A small network was shown many inputs. Here are its activations along a few directions, one row for each input.
Each table varies a few parts of the input and shows all the possible inputs, shuffled.
Descriptions start from the smaller parts, as in this example, which fits no table here: values(3) and (point or line(9) or (line(6) and ring(8))).
Shared parts are said once, and a part with two or three values counts as separate values.
(in the rows, 128 means zero)

Other details of the inputs vary at random and push rows far along two fixed directions, the same in every table; ignore that.

Rows:
R1: [ 73 198 176 117  50  96  55  70 194  98 117 138 167  97]
R2: [159 112  99 113 201 130 136 181  87  95 159 120 116 141]
R3: [159  92  95 124 182 121 151 149  77  93 153 125 129 125]
R4: [136  80 122 149 156 121 130 173 137 133 132 148 133 157]
R5: [ 78 132 130 148 127 201 219 132 121 170 108 108 102 157]
R6: [174  99  95 102 159  63  62 126 127  95 155 128 140  80]
R7: [ 74 171 160 113  46 122 111  51 196 187 110 102 143  93]
R8: [ 90 137 162 163  95 185 191 129 180 193  70 133 140 161]
R9: [108 184 156  84  58 102  69  79 154 112 119  96 130  83]
R10: [148 114 129 125 167 165 158 158 137 129 109 168 115 184]
R11: [100  92 111 171 136 165 227 127 110 204  97 114 117 154]
R12: [185  89  86  97 198  80  59 174 106 104 169 126 133 117]
R13: [145 103 131 129 164 107 100 171 119  73 159 149 145 141]
R14: [ 75 161 143 130  48 103 118  43 174 171  97 108 149  65]
R15: [187  92  88 116 201  94  80 164  80  56 179 134 128 112]
R16: [156 101 104 136 177 154 171 195  72 121 127 110  91 165]
R17: [ 92 168 161 111  52 101  87  45 194 170 123 105 150  80]
R18: [ 77 136 132 171 102 170 200  98 126 154  99 117 113 110]
R19: [194 118 106 101 179  88  67 172 123  74 166 173 153 146]
R20: [119 175 165 101  54  97  72  65 152 115 130 100 138  87]
R21: [196 109 117  87 209 116  81 176 120  45 150 155 141 168]
R22: [167  98 117 135 166 119 111 192 101  77 136 145 121 184]
R23: [ 72 134 129 183  94 175 192 101 132 188  99 138 100 118]
R24: [178  98 102 110 152  98 115 144  74  80 144 116 122 118]
R25: [171 122 137 107 174 127 106 173 129  73 145 146 158 148]
R26: [ 66 193 163 134  55 118  77  54 166 129 120 111 143  65]
R27: [124  96 116 165 136 169 223 150  67 156 101 108 104 166]
R28: [174 138 122  96 131  65  13 128 107  58 162 116 132  86]
R29: [115 160 146 105  78  77  79  57 171 150 132 107 155  79]
R30: [172  90  89 111 178 103 136 145  83 108 158 146 124 116]
R31: [ 95 177 186 140  53 159 136 107 173 138  76 123 146 131]
R32: [106 109 125 169 150 190 243 137  93 170 121 113 108 169]
R33: [126 105 106 147 181 164 167 174  84 128 139 121 110 151]
R34: [ 68 190 174 124  48 135 124  43 175 150 122 104 144  88]
R35: [116 188 166 119  52 101  62  92 171  96 105 130 163 112]
R36: [ 88 128 148 166 112 201 203 126 178 194  57 139 116 190]
R37: [111 103 115 152 149 198 237 151 108 196 125 133  92 181]
R38: [140 156 137 108  99  79  44 108 185 110 126 145 175 111]
R39: [153  78  98 163 164 156 192 170  69 120 117 117  90 149]
R40: [199  88  82  69 215 101  98 183  87  91 186 143 112 139]
R41: [168 129 109  95 154  72  35 127 117  88 177 146 132  85]
R42: [169  99 103 101 193 132 136 166  90  97 173 121 124 154]
R43: [104 125 138 150 100 186 207 132 111 171 103 100  98 167]
R44: [ 85 201 155  93  66  95  76  67 176 144 126 124 135  60]
R45: [138  80 128 170 155 157 173 200  94 113 120 140 109 188]
R46: [ 96 120 135 159 119 189 227 117 125 201 117 131  98 158]
R47: [ 70 189 164 116  50 104 109  37 154 134 114 107 161  63]
R48: [ 68 177 152 136  45 118 125  43 169 159 102 132 130  55]
R49: [159 118 120 103 146  67  39 143 161  87 149 151 156 135]
R50: [137 119 120 156 165 161 166 174 117 109 125 148 139 184]
R51: [184 121 109  88 160  75  35 161  89  61 163 116 129 105]
R52: [ 80 106 118 193 122 188 203 133 130 211  93 116  99 153]
R53: [156 136 128  94 138  69  41 134 149  76 161 170 150 125]
R54: [ 76 117 124 156 111 192 220 125 147 219  88 105  99 157]
R55: [127  94 100 162 144 138 146 135 124 158 120 125 112 126]
R56: [ 88 112 116 174 144 198 221 156 104 198 107 136  90 158]
R57: [108 173 146  91  74  73  75  52 147 130 136 131 159  57]
R58: [ 97 156 168 149  84 188 169 118 156 142  60 129 114 174]
R59: [145  82 100 175 160 166 182 173  70 127 118 119  88 157]
R60: [202 114 126  84 185  99  74 177 130  75 161 169 154 138]
R61: [135 100 121 166 139 173 222 152  76 158 111 106  97 176]
R62: [ 78 185 152 108  61  99  81  67 192 167 107 102 142  68]
R63: [175  94 119 106 175  78  68 176 119  74 176 171 141 130]
R64: [182 129 116  75 153  60  62 113 114  92 182 139 145  92]
Description of these inputs: line(4) and (line(5) or ring(11)).
The inputs of R8 and R60 match in every part but the line(4) part. If R4 is changed in the same way as R8 into R60, which row does it become?
Answer: R63
The inputs of R20 and R17 match in every part but the line(4) part. If R16 is changed in the same way as R20 into R17, which row does it become?
Answer: R62
Change only the line(5) part in R1. List by row number the other rows that result.
Answer: R13, R21, R25, R50
Change only the line(5) part in R58. List by row number the other rows that result.
Answer: R22, R31, R35, R45

Rows:
R65: [117 138 145 131 114 158 140 109 172 151 110 128 143 156]
R66: [163  69  89 137 198 162 194 167  88 161 148 119 100 175]
R67: [ 95 150 152 159  86 134 119 108 160 135  94 141 146 118]
R68: [160 138 134  84 138 102  95 139 145 103 143 136 153 142]
R69: [ 90 143 146 160 101 133 127 113 172 139 111 145 144 126]
R70: [154  90  92 128 169 113 131 153 101 142 162 144 112 129]
R71: [143 108 102 116 151  84  80 125 121 105 165 132 143  91]
R72: [115 138 135 112 126 134 156 108 106 148 130 115 116 122]
R73: [103 142 133 160  92 127 130  90 133 155 113 124 127  84]
R74: [153 125 110 116 139  84  86 129  90  88 151 107 128 104]
R75: [ 91 143 155 149  75 129 121 107 154 122  87 133 133 127]
R76: [116 161 145 133 108 165 149 120 141 115 112 132 127 144]
R77: [105 129 145 123 133 164 180 145 119 142 106 135 125 180]
R78: [161 122 126 118 147 102  76 146 151 109 149 160 143 128]
R79: [152 131 128  96 137  92  84 124 100  84 157 105 123  88]
R80: [109 148 145 159  98 150 131 134 131 121 102 121 130 146]
R81: [156 143 114  88 141  98  90 119 106  83 165 113 123  95]
R82: [158 113 131 124 160 145 122 179 100  86 137 131 120 156]
R83: [129  76  86 160 186 184 222 172 101 193 115 124  93 168]
R84: [142 104 110 129 130  97 112 127  99 106 134 122 116 106]
R85: [102 153 143 105  81 119 150  88 142 167 127 111 134 105]
R86: [104 150 148 129 105 141 121 114 182 160  98 138 137 127]
The inputs of R80 and R74 match in every part but one. If R86 is changed in the same way as R80 into R74, which row does it become?
Answer: R83
What is each input in this table made of?
Answer: values(2) and ring(11)
Change only the values(2) part in R78. List by row number the other rows that result.
Answer: R70

Rows:
R87: [184  82  98 117 177 133 154 174  90 135 121 112 104 164]
R88: [ 67 150 149 160  75 134 161  69 165 168 101 140 151  95]
R89: [ 74 164 155 124  73 142 156  72 173 186 119 118 140 113]
R90: [165 124 108  89 148  64  18 135 124  85 160 108 137  83]
R91: [169 120 108  91 161  64  42 130 126  83 180 165 141  88]
R92: [154 158 123  74 145  66  24 120 118  52 176 117 142  70]
R93: [157  74 112 159 211 184 193 209 121 138 129 168 119 221]
R94: [ 82 154 158 136  54 136 141  80 160 180  96  90 127 120]
R95: [ 77 173 166 131  66 161 169  86 138 159 110 102 128 122]
R96: [156  51  86 188 184 154 206 186  74 138 115 125 106 180]
R97: [ 92 174 161 125  71 166 174  78 143 156  95 107 119 118]
R98: [162  79  88 130 203 173 220 179  92 169 130 141 103 184]
R99: [130  98 130 170 143 176 178 191 133 150  86 135 116 203]
R100: [ 78 162 151 154  43 119 104  78 161 160  93 121 120  88]
R101: [168 142 118  88 139  67  31 127 104  46 174 147 137  85]
R102: [ 69 165 160 162  60 144 159  69 138 135  98 122 143  99]
R103: [157 134 109  75 166  62  31 127 139  86 184 135 148  74]
R104: [164 100 125 131 185 159 143 195 105  78 136 152 123 197]
What is each input in this table made of?
Answer: values(3) and (point or line(5))
The inputs of R91 and R101 match in every part but the values(3) part. If R89 is changed in the same way as R91 into R101, which row does it become?
Answer: R95
Change only the values(3) part in R88. List by row number the other rows that result.
Answer: R96, R102

Rows:
R105: [148 174 151  83 118 107  61 122 150  64 134 128 157 112]
R106: [ 87 146 137 124 103 160 160  99 176 188  96 102 132 142]
R107: [152  66  91 162 185 155 197 181 110 161 121 170 107 165]
R108: [ 70 176 148 149  78 163 168  92 118 140  99 113 101 106]
R109: [156 129 127 110 121  60  52 115 143  96 148 164 167 102]
R110: [ 65 185 165 121  68 171 132  96 164 172  99 124 105 124]
R111: [ 72 153 132 133  79 138 157  60 152 179 107  91 133  90]
R112: [149  98 114 114 186 142 151 185 114 144 146 110 124 167]
R113: [153  93 118 136 159 131 180 145  79 103 150 128 126 157]
R114: [125 166 140  73  98  49  31  75 142  99 167  92 162  40]
R115: [ 49 151 151 165  77 136 138  98 174 186 103 117 141  98]
R116: [162 111 123 120 161 122 136 137  86  71 154 126 143 130]
R117: [186 113 122  94 161 110 119 157 117 112 146 147 145 166]
R118: [119  96 111 192 174 186 203 188  99 123 106 153 117 175]
R119: [154  83 120 162 131 170 173 187 103 152  78  89  91 201]
R120: [169 120 138 105 164 134 120 157 123  78 143 137 149 166]
R121: [120  85 124 190 167 179 205 171 108 127 113 156 129 181]
R122: [170 123 127 111  86  64  46 110 106  83 120  81 128  88]
R123: [ 91 125 123 183 139 173 177 160 117 140 100 152  97 154]
R124: [175 108 109 109 150  96 130 131  84 105 155 136 139 127]
R125: [182  98  97  97 167 104 135 135  93 115 155 139 120 110]
R126: [142 177 147  79 121 102  50 124 145  75 137 131 132 113]
R127: [116 124 152 143 120 170 199 139 136 146 111 132 129 190]
R128: [ 77 145 144 160  80 136 144  68 183 196  94 143 134 102]
R129: [139 122 106 102 141  64  39 110 163 107 152 133 162  85]
R130: [156 157 129  66 106  50  37  50 148 106 161 118 154  45]
R131: [158 124 114 122 164 130 133 149  79  69 145 123 131 121]
R132: [ 65 183 161 130  69 166 135  97 178 180 116 107 117 126]
R133: [144  80 117 161 168 128 161 169 109 109 141 162 135 172]
R134: [184 108 113  85 178 112 108 140 135 133 148 134 131 146]
R135: [137 109 106 130 168 121  88 167 108 108 152 159 106 124]
R136: [103 153 151 117  84 158 169  96 176 187  91 137 124 135]
R137: [ 61 173 149 138  66 161 150  80 125 165 111 115  97  91]
R138: [172  78 106 157 135  95  81 173 106 101 109 115 118 140]
R139: [140 105 100 139 171 114  91 169 120 116 171 144 118 127]
R140: [ 60 174 146 145  66 152 152  77 139 173 127  98 109  90]
What is each input in this table made of?
Answer: values(3) and (point or ring(11))
The inputs of R110 and R135 match in every part but the values(3) part. If R106 is changed in the same way as R110 into R135, which row does it become?
Answer: R129
Change only the values(3) part in R117. List by row number the other rows that result.
Answer: R109, R124
Start at R137 and move only the ring(11) part, one step at a time. The first step leads to R140. Which rows follow, in order?
Answer: R114, R111, R130, R125, R124, R113, R116, R131, R108
Change only the values(3) part in R115. List by row number the other rows that result.
Answer: R112, R114
